A small network was shown many inputs. Here are its activations along a few directions, one row for each input.
In each table, some parts of the input vary, and every possible input appears once, in random order.
A made-up example of a description, with smaller parts first: one of 6 places along a line, together with either a single point or one of 11 places around a ring or (one of 2 separate values, together with one of 8 places around a ring).
Shared parts are said once, and a part with two or three values counts as separate values.
In the rows, 128 means zero.

Other details of the inputs vary at random and push rows far along three fixed directions, the same in every table; ignore that.

Table:
r1: [136  80  81 115  59 166 203  93 109 110  77 115]
r2: [208  94  73  63 168 170 169  98 158 127  92 142]
r3: [138 178 171 128 198  88  51 165 164 145 158 135]
r4: [169 131  61  66 158  82  93 177 149 110 129 118]
r5: [209  95  74  61 168 176 169 101 155 117 101 141]
r6: [102 123 180 185 103 177 157  82 124 143 116 130]
r7: [105 130  79 108  42  84 128 176  98 110 104  86]
r8: [169 127  67  70 164  68  99 172 144 110 114 119]
r9: [ 63 160 170 185  92  82  80 152 112 123 145 113]
r10: [136 170 170 131 201  84  56 165 165 135 168 132]
r11: [100 115 180 185 107 177 162  83 124 130 132 121]
r12: [102 127  68 117  46  82 118 170  93 112  93  96]
r13: [164 129 164 140 213 170 127  79 181 142 141 170]
r14: [ 78 124 165 165 111 173 184  87  89 178 166 171]
r15: [172 126  67  67 165  78  93 177 139 112 116 111]
r16: [170 131 176 129 209 169 130  81 180 143 140 166]
r17: [141  86  85 106  54 176 203  96 107 102  90 113]
r18: [ 70 166 186 169  84  92  77 159 110 130 141 108]
r19: [102 121 188 171  97 180 159  81 128 130 130 130]
r20: [ 67 159 180 181  94  83  79 155 105 126 136 107]
r21: [174 139  68  65 154  73 100 175 150 123 114 121]
r22: [133  75  71 120  64 176 199  94 107 105  93 106]
r23: [103 117  79 113  51  78 127 173  91  97 105  83]
r24: [104 120  81 107  45  82 126 175  94  99 108  84]
r25: [141 178 174 127 195  82  50 159 159 136 154 148]
r26: [ 77 122 166 161 111 179 184  90  89 174 173 166]
r27: [173 131  66  70 164  74  94 174 137 108 111 121]
r28: [173 134 176 130 208 169 131  81 177 136 143 170]
r29: [105 119  79 113  50  78 127 173  88  91 108  87]
r30: [141 121 152 126 235 169 155  93 136 177 192 190]
r31: [107 167 147 126 220  70  80 166 123 174 200 175]
r32: [136  86  74 113  53 174 199  92 112 114  85 117]
r33: [102 120 182 180 103 188 156  87 122 137 130 119]
r34: [ 99 118 176 180 101 190 150  83 123 132 134 126]
r35: [171 138  62  62 155  87  88 177 147 120 119 120]
r36: [137  87  73 113  54 179 193  94 108 120  80 114]
r37: [142 129 153 126 229 163 155  90 140 185 179 202]
r38: [ 68 163 182 178  89  83  79 155 108 131 131 114]
r39: [ 72 170 180 176  84  88  80 158 112 140 136 110]
r40: [ 67 162 176 185  95  85  81 157 107 132 136 104]
r41: [ 66 167 176 173  82  91  78 157 117 126 151 114]
r42: [170 123 173 136 219 177 126  85 167 131 145 156]
r43: [106 127  79 113  45  73 127 170  92  98  96  99]
r44: [ 96 117 172 188 107 180 151  77 121 133 124 130]
r45: [207  93  70  70 172 167 170  98 154 118  91 147]
r46: [171 136  65  71 160  70 101 175 149 121 110 122]
r47: [174 129  70  61 160  83  93 180 142 114 119 112]
r48: [165 123 163 140 219 180 121  84 173 140 147 155]
r49: [207  88  73  65 172 172 174 101 157 107 111 139]
r50: [ 43 159 162 162 101  85 108 169  72 163 194 140]
r51: [138  77  76 120  66 178 200 100 102 114  84  97]
r52: [105 119 186 176 102 187 154  84 118 123 132 127]
r53: [133 169 165 140 207  74  57 159 163 137 158 137]
r54: [101 117 182 184 106 172 160  77 120 120 127 134]
Description of these inputs: one of 6 places around a ring, together with either a single point or (one of 2 separate values, together with one of 4 places along a line).
Q: The inputs of r40 and r51 match in every part but the place on the ring of 6. If r8 is changed in the same way as r40 into r51, which row does it become?
A: r23
Q: The inputs of r1 and r24 match in every part but the place on the ring of 6. If r46 is changed in the same way as r1 into r24, which row does it become?
A: r10
Q: List by row number the other rows that have the place on the ring of 6 in common with r36.
A: r2, r14, r16, r21, r25, r28, r32, r39
Q: Which other rows does r4 become when the choice among 2 separate values takes its other values? List them by row number.
A: r34
Q: Which other rows does r11 become when the choice among 2 separate values takes its other values? List them by row number.
A: r51
Q: Which other rows does r38 become when the place on the ring of 6 takes its other values? List them by row number.
A: r2, r15, r18, r20, r47
Q: Which other rows does r38 become when the place on the line of 4 takes its other values? List them by row number.
A: r6, r12, r45

Table:
r55: [ 83 112 100 167  67 124 129 134  91 107 112 101]
r56: [184 110  79  57 150 106 136 141 130  96 113 128]
r57: [111 146  75 121 118  34  74 203 123 111 129  85]
r58: [180 157 156 111 214 114 103 126 179 156 124 156]
r59: [175 121  58  72 140 107 129 141 159 131  91 138]
r60: [ 84 152 203 186 119 131  99 112 128 107 162 149]
r61: [144 101 172 172 188 208 158  61 136 135 126 147]
r62: [ 81 108 107 163  67 117 138 136 102 114 112  91]
r63: [120 148 109  88 106  30  80 208 111  95 128 103]
r64: [ 71 136 106 136  58 107 165 133  74 159 121 145]
r65: [110 176 173 157 193  43  41 189 140 136 159 108]
r66: [176 117  55  60 142 132 120 147 146 123 126 117]
r67: [153 146 134  94 225 133 112 140 147 178 193 174]
r68: [173 114  59  60 143 131 126 155 154 125 124 115]
r69: [116 152  91  94 100  32  69 194 118  88 139 111]
r70: [ 92 133 113 149  44 114 131 123 106 128  97 119]
r71: [154  98  38  79 177 101 153 151 108 146 138 143]
r72: [ 91 163 211 184 119 125  99 109 123 153 128 142]
r73: [ 91 160 215 177 120 145 108 131 128 150 160 112]
r74: [ 98 134 125 145  50 120 133 134  89 128  86 121]
r75: [176 142 159 103 220 123  95 128 159 112 150 164]
r76: [183 117  69  54 147 131 125 153 132 127 117 111]
r77: [156  81  99 114  92 183 215  74 137  97 108 129]
r78: [146 120 174 153 160 220 165  67 170 150 152 140]
r79: [150 117 183 146 166 230 155  71 142 146 140 149]
r80: [151  87  84 110  92 220 188  84 125 121 109 126]
r81: [ 87 107 121 156  73 116 143 141  88 118 103  85]
r82: [137  75  90 101 104 179 235  79  95 128 133 164]
r83: [170 155 135 117 210 126  82 118 180 144 131 176]
r84: [ 87 167 200 195 113 122 106 110 148 152 137 141]
r85: [152  69  91 126 118 191 199  75 107 119  88 110]
r86: [ 83 111 103 163  67 118 132 128  94 111 115  93]
r87: [101 122 140 138  53 108 158 138  96  98 116 100]
r88: [174 150 156 107 215 118  97 126 177 156 122 161]
r89: [ 86 154 216 173 121 148 102 132 126 150 158 117]
r90: [ 81 147 210 182 118 124 109 114 139 114 162 139]
Q: What do these inputs look like to the network?
A: one of 4 separate values, together with either a single point or (one of 2 separate values, together with one of 4 places along a line)
Q: The inputs of r87 and r58 match in every part but the choice among 4 separate values. If r75 is changed in the same way as r87 into r58, which row does it become?
A: r74
Q: Which other rows does r89 become when the choice among 4 separate values takes its other values? List them by row number.
A: r63, r81, r88
Q: Which other rows does r60 become when the place on the line of 4 takes its other values? List them by row number.
A: r69, r77, r90
Q: Which other rows does r65 become when the choice among 2 separate values takes its other values? List them by row number.
A: r57
Q: Which other rows does r83 become when the place on the line of 4 takes its other values? List them by row number.
A: r59, r70, r84
Q: Which other rows does r56 become when the choice among 4 separate values takes its other values? List them by row number.
A: r72, r76, r85
